A small network was shown many inputs. Here are its activations along a few directions, one row for each input.
Each table varies a few parts of the input and shows all the possible inputs, shuffled.
A made-up example of a description, with smaller parts first: one of 8 places around a ring, together with either a single point or one of 11 places along a line or (one of 3 separate values, together with one of 4 places along a line).
Shared parts are said once, and a part with two or three values counts as separate values.
(in the rows, 128 means zero)

Rows:
R1: [ 78 141  64  84 140 129 134  88  99 100 167 144  59 115 101]
R2: [100 146  93 107 119  89 139  80  88  99 168 123  75 113 117]
R3: [184  90 112 144  96  27 157  94 121 136 168 142  92 123 115]
R4: [160  72 179 161 138  75 116  85 206 129 142 134 164 140 187]
R5: [169  92 133 120 110  29 163 104 168 120 145 126 135 168 146]
R6: [139 149  70 113  67 132 189 167 163 128  51 106 163 134 136]
R7: [125 118 140 157  68 197 112 192  46 163  62 118 115 128  88]
R8: [128 113  66 117  49 159 127 148 138 107  17 104 140 179 113]
R9: [117 123  75 146  41 148 142 153  77 124  27 129 100 137  79]
R10: [120 151 105 171 104 152 137 187 193 137  65 128 200 122 155]
R11: [198  84 180 137 134  97 142 105  83 163 176 125  99 111 156]
R12: [ 94 129  99  79 127 102 141  89 158  88 151 105 111 156 136]
R13: [ 97 138 123  96 185 179 110 122  77 126 190 126  77  93  93]
R14: [ 60 147 116  94 188 157  83 118 187  88 145 138 136 128 149]
R15: [133 133 153 167  97 213  65 173 101 180  57 140 171 145 110]
R16: [108 156 195 111 188 148  85 117 111 126 177 121 160 107 139]
R17: [146 160 148 158 113 184 125 191 126 193  95 135 201 101 133]
R18: [135 118 110 125 119  72 173  78  97 107 162 143  77 121 122]
R19: [ 87 155 160  82 209 186  74 127 127 129 174 148 140  98 114]
R20: [156 144 121 154  85 172 154 191  86 195  97 109 126  88 108]
R21: [140 141 137 127 165 135 111 132  89 128 196 112  77 107  95]
R22: [ 76 151 152 127 174 113  98 110 169  91 145 114 156 140 171]
R23: [144 130 213 130 187 132 123 114 120 136 172 147 158 119 152]
R24: [ 65 161  87  48 164 123 142 109 129  75 136 122 116 153 140]
R25: [108 116 100 186  89 179  71 171 169 111  31 135 174 161 128]
R26: [124 105 157 148 159 111 123  94 200 110 148 140 141 142 171]
R27: [160 112 169 129 159 128 149 108  78 136 182 126  87 110 130]
R28: [149 142  50 160  67 115 178 164 124 160  75 123 111 103  76]
R29: [203 100 211 153 164  91 104 119 147 164 172 146 166 126 150]
R30: [138 122 121 110 136  66 173 110 166  94 148 132 114 174 129]
- What is each input in this table made of? => one of 5 places around a ring, together with either one of 2 separate values or one of 4 places along a line
- Changing only the place on the ring of 5 turns R29 into R4. The same change can be made to R17. Which row results? => R10
- Which other rows does R12 become when the place on the line of 4 takes its other values? List them by row number. => R5, R24, R30
- Which other rows does R28 become when the choice among 2 separate values takes its other values? List them by row number. => R9

Rows:
R31: [ 42 151 113  48 201 172  96 112 136  76 178 140 119 137 161]
R32: [109 100 120  86 158 116 141  74  27 105 197 156   7 139  80]
R33: [112 106 141 156  92 135 147 161 226 103  43 134 169 200 155]
R34: [107 132  50 117 111 143 116 114  49 136 137 121  22  61  67]
R35: [185  61 117 181  43  86 189 116 130 150  70 128  87 162  96]
R36: [122 147 153 183  91 188  50 223 154 161  36 126 174 179 109]
R37: [139  90 155  93 124  17 144  48 165  48 179 126 118 195 160]
R38: [209  60 112 200  99  38 210  72 152 163 164 126  90 113 131]
R39: [146 118  52  98  53 150 203 139  68 149  99  84  68 100  36]
R40: [228  71 149 100 128  30 186  51 135 137 231 116  66 132 119]
R41: [210 113 157 189  73 150 189 173 110 204  91 158 180 125 130]
R42: [ 57 195  76 114 162 189 114 180 157  68 136 115 106 137 104]
R43: [149 128  66 148  49  44 217 122 178  96  60 151 137 186 123]
R44: [207  85 249 129 151 100 104 111 101 145 201 131 151 126 173]
R45: [140 106 166  91 187  72 100 100 212  76 157 147 164 133 208]
R46: [ 63 201  34 116 106 110 148 122 107  55 134 129  54 130  77]
R47: [ 73 144 108  84 179  42 125  50 134  94 176 143  83  90 172]
R48: [ 42 152  72  67 160  87 134  62  76  61 167 174  62 117 135]
R49: [ 61 152 110  87 101 209 123 166 152  87  50  78 145 172 122]
R50: [158 116 186 216 167 116 118 136 204 153 136 153 218 137 147]
R51: [110 172 128 138 127 216 103 198 123 138  69 126 182 126  63]
R52: [ 92 154 224 112 229 150  56 112 157 142 187 110 162 125 140]
R53: [166 116 245 144 196 103  58 121 177 102 170 149 184 156 148]
R54: [ 80 161 164  93 217 201  47 123 103 131 184 153 153 110 115]
R55: [107  85 166 191 141 101 137 126 246  91 111 115 172 170 196]
R56: [171  78  47 127  30 121 145 148  92 179  56  88  93 116  87]
R57: [118 162 129 132 123 223  71 166  28 173 158 111 119  59 109]
R58: [148 139 208 114 206 131  95 114  71 181 203 135 128  32 172]
R59: [201  82 191 212 122 112 126 116 121 193 134 144 181  64 198]
R60: [ 83 166 152  59 229 121 142 108 200 107 202 101 141 145 172]
R61: [141 104 118  91 185  66 132  48  88 165 198 137  38  49 140]
R62: [ 75 155  35  88  66 111 146 126  98  80  28 122 109 102 110]
R63: [152 150 122 122  78 223 160 189  40 190 102 104 157  89  84]
R64: [ 76 189 128 154 171 224  27 178 114 131 125 132 146  86  88]
R65: [150 109  93 182 105   8 201  74 195  94 130 138 135 157 168]
R66: [124 136 168  85 182 191  91 123  14 161 207 150 114  66 137]
R67: [155 125 156 167 102 168 134 173 191 174  84 155 225 173 110]
R68: [183 122 122 151  52 200 105 191  68 218  59 111 174 114 132]
R69: [126 155  75 128  94 163 145 204 183 107  38 105 159 194 134]
R70: [102 131  63 127  32  93 147 151 137  95  32 100 125 212 111]
- What is each input in this table made of? => one of 5 places around a ring, together with one of 8 places around a ring
- Changing only the place on the ring of 5 turns R44 into R37. The same change can be made to R58. Which row results? => R47
- Start at R35 and move only the place on the ring of 8, one step at a time. The first step leads to R56. Which rows follow, in order? => R39, R34, R32, R61, R40, R38

Rows:
R71: [107 142 115 108 144 136 126 123 120 115 144 123 113 125 119]
R72: [141 116 107 140  89 122 140 136 134 133  91 124 131 137 123]
R73: [136 131 150 135 142 138 115 141 140 135 127 132 152 129 137]
R74: [133 118 116 123 114 104 139 116 144 116 120 129 127 141 134]
R75: [124 132 158 123 162 127 113 122 151 127 149 130 149 129 147]
R76: [129 121 117 125 121 102 142 112 153 117 129 128 128 139 139]
R77: [142 110 184 107 199  87 126  76 131 121 221 137 116 117 160]
R78: [113 142 105 126 120 153 123 141 109 133 118 124 117 117 109]
R79: [142 119 103 150  83 129 143 142 138 142  86 120 133 132 124]
R80: [135 116 111 138  96 117 143 128 134 127  99 127 129 136 128]
R81: [144  99 143 111 158  55 152  61 134 105 196 136  93 129 146]
R82: [141 118 103 157  77 133 147 145 133 146  76 120 134 129 123]
R83: [123 142 101 127 100 162 132 156 102 138  95 121 116 121  98]
R84: [120 127 145  90 182  85 135  74 101 106 217 130  80 114 131]
R85: [127 130 158 123 155 131 112 127 139 128 142 132 148 130 144]
R86: [136 129 150 147 129 149 110 150 129 140 115 132 153 128 132]
R87: [107 143 112 114 139 139 123 126 116 121 139 126 115 120 118]
R88: [117 139 109 127 110 157 126 149 101 133 106 123 115 124 104]
R89: [138 131 149 140 135 143 115 146 137 139 121 132 153 128 134]
R90: [129 129 155 133 149 135 111 134 137 128 135 134 148 130 141]
R91: [107 146 115 101 146 128 127 120 117 113 145 130 111 124 121]
R92: [111 139 115 113 130 143 125 134 108 120 128 125 112 127 113]
R93: [138 129 149 152 122 154 110 155 127 145 107 131 154 127 129]
R94: [140 130 148 157 115 159 110 160 124 150  99 130 155 127 126]
R95: [111 140 111 120 125 145 121 137 106 126 123 128 114 122 112]
R96: [130 119 115 134 111 109 145 119 146 124 116 127 129 136 135]
R97: [135 119 110 136 103 114 142 127 145 129 110 124 131 136 131]
- Changing only one part turns R73 into R92. The same change can be made to R90. Which row results? => R87
- What is each input in this table made of? => one of 3 separate values, together with either a single point or one of 8 places along a line
- Which other rows agree with R72 in the choice among 3 separate values? List them by row number. => R74, R76, R79, R80, R81, R82, R96, R97
- Which other rows does R94 become when the choice among 3 separate values takes its other values? List them by row number. => R82, R83
